A small network was shown many inputs. Here are its activations along a few directions, one row for each input.
Each table varies a few parts of the input and shows all the possible inputs, shuffled.
A made-up example of a description, with smaller parts first: one of 5 places around a ring, together with either a single point or one of 11 places around a ring or (one of 2 separate values, together with one of 6 places along a line).
Shared parts are said once, and a part with two or three values counts as separate values.
In the rows, zero is written as 128.

Other details of the inputs vary at random and push rows far along two fixed directions, the same in every table; ignore that.

Table:
R1: [147 147 116 132 168  93 135 108 128 137 172 138]
R2: [ 90  94 169  84  62 153 142 156 102 179  63 197]
R3: [ 83  91 102 113  96 159 173 188 118 226  68 103]
R4: [128 156 149 116 144 128 115 139 146 119 146 137]
R5: [123 169 163 144 153 155  96 121 129  56 153 151]
R6: [ 64 132 141 117 100 250  89 149  93  78  59 159]
R7: [ 73 118 153 139  63 239 117 145  98  63  64 128]
R8: [149 131 111 127 156  68 150 141 168 182 164 122]
R9: [146 102  96 122 122 118 145 115 154 165 121 120]
R10: [130 121 103 128 156 109 146 133 148 161 140 135]
R11: [ 87  94  90  97 100 170 142 170 130 200  66 132]
R12: [122 185 182 124 147 165  87 114 104  52 157 148]
R13: [ 95  86 120 106  70 171 160 165 136 179  72 100]
R14: [ 61  77 154 124  95 130 100 173  94 151  49  89]
R15: [142 154 142 117 149 108 120 143 138 124 157 133]
R16: [146 134 137 145 122 123 142 108 125 117 153 114]
R17: [161 125 133 127 137  94 145 118 167 145 157 111]
R18: [148 121 108 140 130 109 145 105 147 118 144 127]
R19: [152 118 103 140 131 104 160 108 132 142 140 117]
R20: [142 144 133 112 150  97 142 143 141 171 149 119]
R21: [102  68  81 106  76 163 170 147 115 223  64 101]
R22: [164 126  86 110 160  67 137 134 154 191 156 135]
R23: [137 183 149 130 155 159  81 101 105  52 146 166]
R24: [149 145 149 129 123 127 131 114 131 107 144 118]
R25: [143 167 149 139 126 170  80  82 123  17 142 159]
R26: [148 157 138 135 163  93 129 118 133 135 178 129]
R27: [161 121 110 146 147  97 147  98 154 120 158 124]
R28: [144 130 112 126 147  84 146 151 146 170 155 123]
R29: [142 138 107 130 159 100 143 124 130 149 151 134]
R30: [147 113 102 138 124 111 149 118 130 123 138 122]
R31: [132 154 153 121 156 128 114 133 147 114 152 136]
R32: [116 176 154 124 143 184  77 102  93  52 136 166]
R33: [156 120  86 126 162  62 156 139 150 185 162 128]
R34: [151 125 134 122 125 103 150 118 138 159 152 105]
R35: [130 148 162 156 121 173 108 105 126  39 137 136]
R36: [176 121  94 125 137  77 138 108 151 151 155 124]
R37: [148 165 161 156 128 148 113  95 114  42 155 134]
R38: [148 113 104 139 129 107 161 105 126 149 145 113]
R39: [138 121 136 141 161  40  70 102 122 114 137 120]
R40: [113  94 126 150 151  42 102 125 117 139 117 102]
R41: [102  97 103 116  80 187 145 138 104 156  63 118]
R42: [133 136 110 129 154 107 133 126 144 134 148 142]
R43: [ 37 100 180 152  85 186  62 160  61  56  38 110]
R44: [156 161 156 156 130 132 106 102 124  36 167 137]
R45: [ 99  82 114 106  69 167 164 174 123 184  71  97]
Description of these inputs: either a single point or (one of 4 places along a line, together with either a single point or (one of 2 separate values, together with one of 5 places along a line)).
Which other rows does R31 become when the choice among 2 separate values takes its other values? List them by row number.
Answer: R17
A walk changes only the place on the line of 5. It starts at R12 and steps to R20. List the rest of the walk in order.
Answer: R15, R4, R31

Table:
R46: [ 66  86 131 126  96 169 131 164 120 154  65 109]
R47: [149 113 100 136 162  43 131 120 145 177 150 126]
R48: [121 118 116 116 112 164 140 141 136 117 114 137]
R49: [144 119 140 136 133  76 113 124 138 136 135 126]
R50: [120 117 120 124 113 167 139 136 139 119 116 136]
R51: [174 135 101 123 154  79 147 108 173 181 171 111]
R52: [125 152 167 132 135 131  78  98 101  36 133 151]
R53: [ 86  94 138 131  88 154 134 168 103 152  62 106]
R54: [128 191 182 128 134 163  98 124 114  62 151 182]
R55: [119 124 120 126 116 163 157 141 137 128 112 120]
R56: [ 89  86 132 124  94 153 134 154  91 153  85 104]
R57: [152 125 117 126 160  48 123 118 160 183 157 101]
R58: [165 135 118 124 127 105 140 120 150 132 150 138]
R59: [103 100 117 114  84 191 151 135 111 143  85 131]
R60: [ 77  95 124 110  91 167 115 161 108 161  59 111]
R61: [156 133 123 129 135 112 149  94 146 138 160 130]
R62: [104 101 110 105  83 185 153 141 110 145  81 130]
R63: [129 116 124 123 142  84 124 134 144 134 135 126]
R64: [ 99 107 114 136 126 130 132 149 107 152  89 114]
R65: [143 169 159 138 133 169 118  86 106  39 151 146]
R66: [ 74  89 103 119  98 153 128 162  99 160  58 128]
R67: [171 128  85 134 160  74 168 116 154 182 160 117]
R68: [160 138 121 138 123 104 154 121 144 141 163 123]
R69: [121 169 166 141 140 143  71 114 103  42 148 128]
R70: [133 189 170 114 156 175  79 121 114  67 158 169]
R71: [168 125  83 135 152  73 165 118 150 181 173 117]
R72: [161 116 127 129 156  44 126 106 144 156 160 122]
R73: [122 150 178 146 140 140  77  92 104  43 138 141]
R74: [ 86  97 114 121  87 199 157 156 133 154  76 120]
R75: [ 98 107 114 138 120 129 126 150 104 147 104 115]
R76: [137 129 124 125 148  86 124 134 136 156 132 100]
R77: [133 168 153 144 132 170 112 109 124  33 163 145]
R78: [170 125  82 126 156  76 150 114 153 166 162 136]
R79: [ 94 119 108 105 122 162 148 170 114 191  96 149]
R80: [ 73  96 121  93 102 189 164 196 125 201  77 135]
R81: [180 131 100 119 154  80 142 111 168 172 171 119]
R82: [162 120 127 143 145  36 135 130 146 167 168 106]
R83: [176 130 109 128 144  75 167 100 145 161 189 116]
R84: [179 132  96 111 152  80 142 117 164 166 166 121]
R85: [ 98 106 136 128 120 135 117 145 126 123 102 126]
R86: [115 157 169 150 142 140  86 120 112  32 152 134]
R87: [114 160 158 155 150 140  73  99 105  44 135 149]
R88: [141 177 151 136 133 174  97 104 115  42 160 135]
R89: [ 95 103 123 126  73 194 153 150 125 157  73 124]
R90: [144 119 138 133 149  81 130 117 122 137 140 111]
R91: [118 159 171 149 151 140  90 117 116  33 140 134]
R92: [136 126 120 113 140  83 112 129 137 147 132 119]
R93: [103 103 122 121  75 194 145 152 120 145  76 132]
R94: [139 163 136 146 143 169  94  94 114  42 147 165]
R95: [129 156 172 139 128 128  73 111 110  36 131 151]
R96: [102 108 120 124  78 186 165 158 117 157  73 116]
R97: [159 140 111 122 143 115 148 123 147 152 145 109]
R98: [113 117 103 132 116 163 143 128 127 148 106 131]
R99: [139 120 142 142 135  76 117 122 142 145 136 117]
R100: [150 154 133 103 159  81 152 118 143 172 170 147]
Describe the family of inputs behind these rows.
Answer: one of 5 separate values, together with either a single point or (one of 2 separate values, together with one of 5 places along a line)
The inputs of R77 and R88 match in every part but the choice among 5 separate values. If R55 is changed in the same way as R77 into R88, which row does it become?
Answer: R97
The inputs of R78 and R84 match in every part but the choice among 5 separate values. If R79 is changed in the same way as R78 into R84, which row does it become?
Answer: R70
Which other rows does R62 become when the choice among 2 separate values takes its other values? List them by row number.
Answer: R52
Which other rows does R99 become when the choice among 5 separate values takes its other values? List them by row number.
Answer: R46, R57, R73, R87
Which other rows agree with R95 in the choice among 5 separate values? List them by row number.
Answer: R49, R53, R54, R58, R68, R82, R89, R93, R96, R99
